A small network was shown many inputs. Here are its activations along a few directions, one row for each input.
In each table, some parts of the input vary, and every possible input appears once, in random order.
A made-up example of a description, with smaller parts first: line(6) and (point or ring(9) or (values(3) and ring(8))).
Shared parts are said once, and a part with two or three values counts as separate values.

Other details of the inputs vary at random and push rows far along three fixed directions, the same in every table; ignore that.

A family of inputs:
r1: [  1 -10  38  -9   6   0  15 -21  33  30   0  -9]
r2: [ 11  33  35  -1 -24  32  30  -6   8  96 -12 -19]
r3: [-31  29  -7 -18  10  13 -19   7  -9 -19  14  -2]
r4: [ 33  11   2   9 -21  17  42  -9  36  23   2  -7]
r5: [-18 -16 -19  22   8 -22 -22   7   4 -84  10  10]
r6: [  5 -47  34  73 -16 -50 -16  15  -1  17   1 -11]
r7: [ 26   0  11 -44  11  21  45 -32  31  26 -10   7]
r8: [-26  37 -32 -42   6  43   1  -7 -25 -24 -11  13]
r9: [ 41  -2  -2  15 -18  -4  26  -2  28  37   5 -16]
r10: [-33  -3  -6   0   8 -14 -42  20 -49  -5  -5  -4]
r11: [-60   8  30  16 -11 -10 -52  24 -45  11 -11 -20]
r12: [ 37  -4 -39   9  18 -10  17 -10  36 -45  23  12]
r13: [-21  -8  -1  -6  14  -9 -30   6 -11 -40  12  10]
r14: [ 39 -62 -10  14  33 -45  15 -14  19 -28   9  13]
r15: [-60  11  45 -16  14   6 -29   6 -33  59 -10 -24]
r16: [-12   7 -27   2   7   5  -7   5  -9 -31   6   2]
r17: [ 25 -10  12  17  -2 -14   1   5  -8  44   1  -8]
r18: [  8  -6  37  30 -10 -13  -1   1  16  43   0 -13]
r19: [ -36    1  -32  -22   34    0  -35    2   -9 -101   12   30]
r20: [ 44   2 -39   4   0   9  39 -18  38 -25  14  10]
r21: [-25  32 -38 -40  27  25 -10  -5 -21 -43   1  20]
r22: [ 34  -5 -42  -3   6   8  28 -18  17 -37   7  23]
r23: [-46  38  28 -39 -15  39 -20   3 -32  48 -16 -14]
r24: [  4  40  34 -12 -18  39  24  -7  13  93  -9 -20]
r25: [ 35  17 -21  -8 -11  18  35 -11  29   9   4  -6]
r26: [-54  29   9 -76  25  44  -5 -21  -7 -16  -9  10]
r27: [ 12 -19  12  41 -10 -14   5   9   6  24   4  -6]
r28: [ 10  27  46 -13 -29  40  30 -11   2 101 -22 -11]
r29: [ 41 -44  16  55  -6 -42   7  10  -6  42  -5  -2]
r30: [-18  -6  16  22   0 -17 -14   7  -2 -15   2   0]
r31: [ 20 -33  15  34  -2 -29   0  11 -13  21 -11   7]
r32: [ 43  -4 -23 -15 -10  12  37 -18  44 -42   5  15]
r33: [-35 -36  21  48  -3 -52 -56  29 -25 -19   3 -15]
r34: [ 22  14 -38 -18   4  12  20 -12  29 -33  18   4]
r35: [ 47 -18  -6   7 -16  -8  30  -4  22   1  -6   5]
r36: [-38 -30  31  48   8 -51 -62  29 -32 -10  12 -14]
r37: [-28 -15  -7  -9  37 -17 -20  -3 -10 -22   9  -2]
r38: [ 66 -21 -34  11  -6 -16  42  -9  35 -29   6  12]
r39: [ 27   9 -40 -24   1  11  26 -14  20 -37   2  13]
r40: [ 24 -40   8  41 -10 -32   4   9 -11  11  -9   7]
r41: [ 11 -53  28  50 -17 -49 -23  19  -3  15  -4 -12]
r42: [ 57 -28 -12  15   4 -21  29  -9  31 -14   2  19]
r43: [-41  33 -13 -42   2  43  -8  -7 -22 -28 -10  16]
r44: [ 22 -32  21  55 -17 -39  -4  21   4  32   2 -19]
r45: [ 25  36  -5 -49 -19  46  41 -21  24  28  -9   3]
r46: [-27  34  -9 -47  -7  31  -7   1 -23  -4 -15   3]
r47: [  6  28  -2 -19 -17  25  21  -7  18  23  -2 -12]
r48: [ 21  14 -31  -9   7  14  24 -12  23 -20  12   9]
r49: [-47   3  -7 -11   6   7 -34  19 -53 -26 -17   8]
r50: [-46   3  11  -2  -3   9 -32  14 -37 -12 -12   3]
r51: [-33  60   9 -43  -1  48  -5  -1 -25  53  -3 -16]
r52: [-13 -14  -8  20   6 -28 -27  15  -6 -31  14  -5]
r53: [-17  10 -27 -19   9  -2 -16  -6  12 -80  17   9]
r54: [-34   0  27   0   3 -12 -38  22 -52  34 -10  -8]
Each input here is: ring(6) and (point or ring(8)).
Question: Changing only the ring(6) part turns r52 into r34. The same change can be made to r44. Which row results?
Answer: r25
Question: Changing only the ring(6) part turns r16 into r8. The same change can be made to r51. Which row results?
Answer: r17
Question: Change only the ring(8) part in r36. List by row number the other rows that result.
Answer: r5, r6, r11, r18, r30, r33, r53
Question: Change only the ring(8) part in r50. List by row number the other rows that result.
Answer: r13, r19, r23, r28, r32, r41, r43
Question: Change only the ring(6) part in r37. List by row number the other rows that result.
Answer: r1, r7, r14, r15, r26
Question: Which other rows agree with r35 in the ring(6) part? List them by row number.
Answer: r7, r31, r40, r42, r45, r46, r49, r54

A family of inputs:
r55: [-56  40  15 -16   3  30 -36   7 -48  44  -7 -15]
r56: [ 28 -41  65  64 -19 -44  -5  21 -30 115 -11 -36]
r57: [ 42  -3  24   4 -32   2  37  -5  21  67 -20  -6]
r58: [ -1  16 -33 -42   8  17   7 -14   8 -50   2  17]
r59: [  9 -52  34  13  19 -36  -2 -12  22  20   0   4]
r60: [ 56  -8  -5  10 -22  -7  31 -15  54  -4   5   5]
r61: [ 15  -9 -15   6   1  -6   2  -4  18 -21   9 -15]
r62: [ 27  34 -34 -19   1  29  43 -12  41 -28  12  17]
r63: [ 12  14  22 -42   6  37  38 -36  58  14  12   1]
r64: [-45   8 -10 -11  -1   5 -23   5 -38 -15 -19   9]
r65: [-18  66 -14 -61   2  63  16 -22 -16  23  -5   3]
r66: [-46  30 -17 -16   8  23 -13  12 -25 -41   3   9]
r67: [ 33 -39 -10  17   9 -23   3   8   7 -21   9   0]
r68: [-20 -10  -5  22  14 -36 -35  26 -20 -34  11  -8]
r69: [-10  15  27  11  -7  10  -5   9 -31  71 -21 -15]
r70: [ 61 -26 -30  17   0  -3  49 -20  40 -37  12  23]
r71: [-15 -55 -18  53  15 -78 -63  33 -15 -95  21   6]
r72: [-71  18   6 -11  -7  17 -45  19 -46  -9 -13   1]
Question: What is each input in this table made of?
Answer: values(2) and (point or ring(8))
Question: Which other rows agree with r58 in the values(2) part? List them by row number.
Answer: r56, r57, r59, r64, r65, r67, r69, r70
Question: Change only the values(2) part in r71. List by row number the other rows that result.
Answer: r58
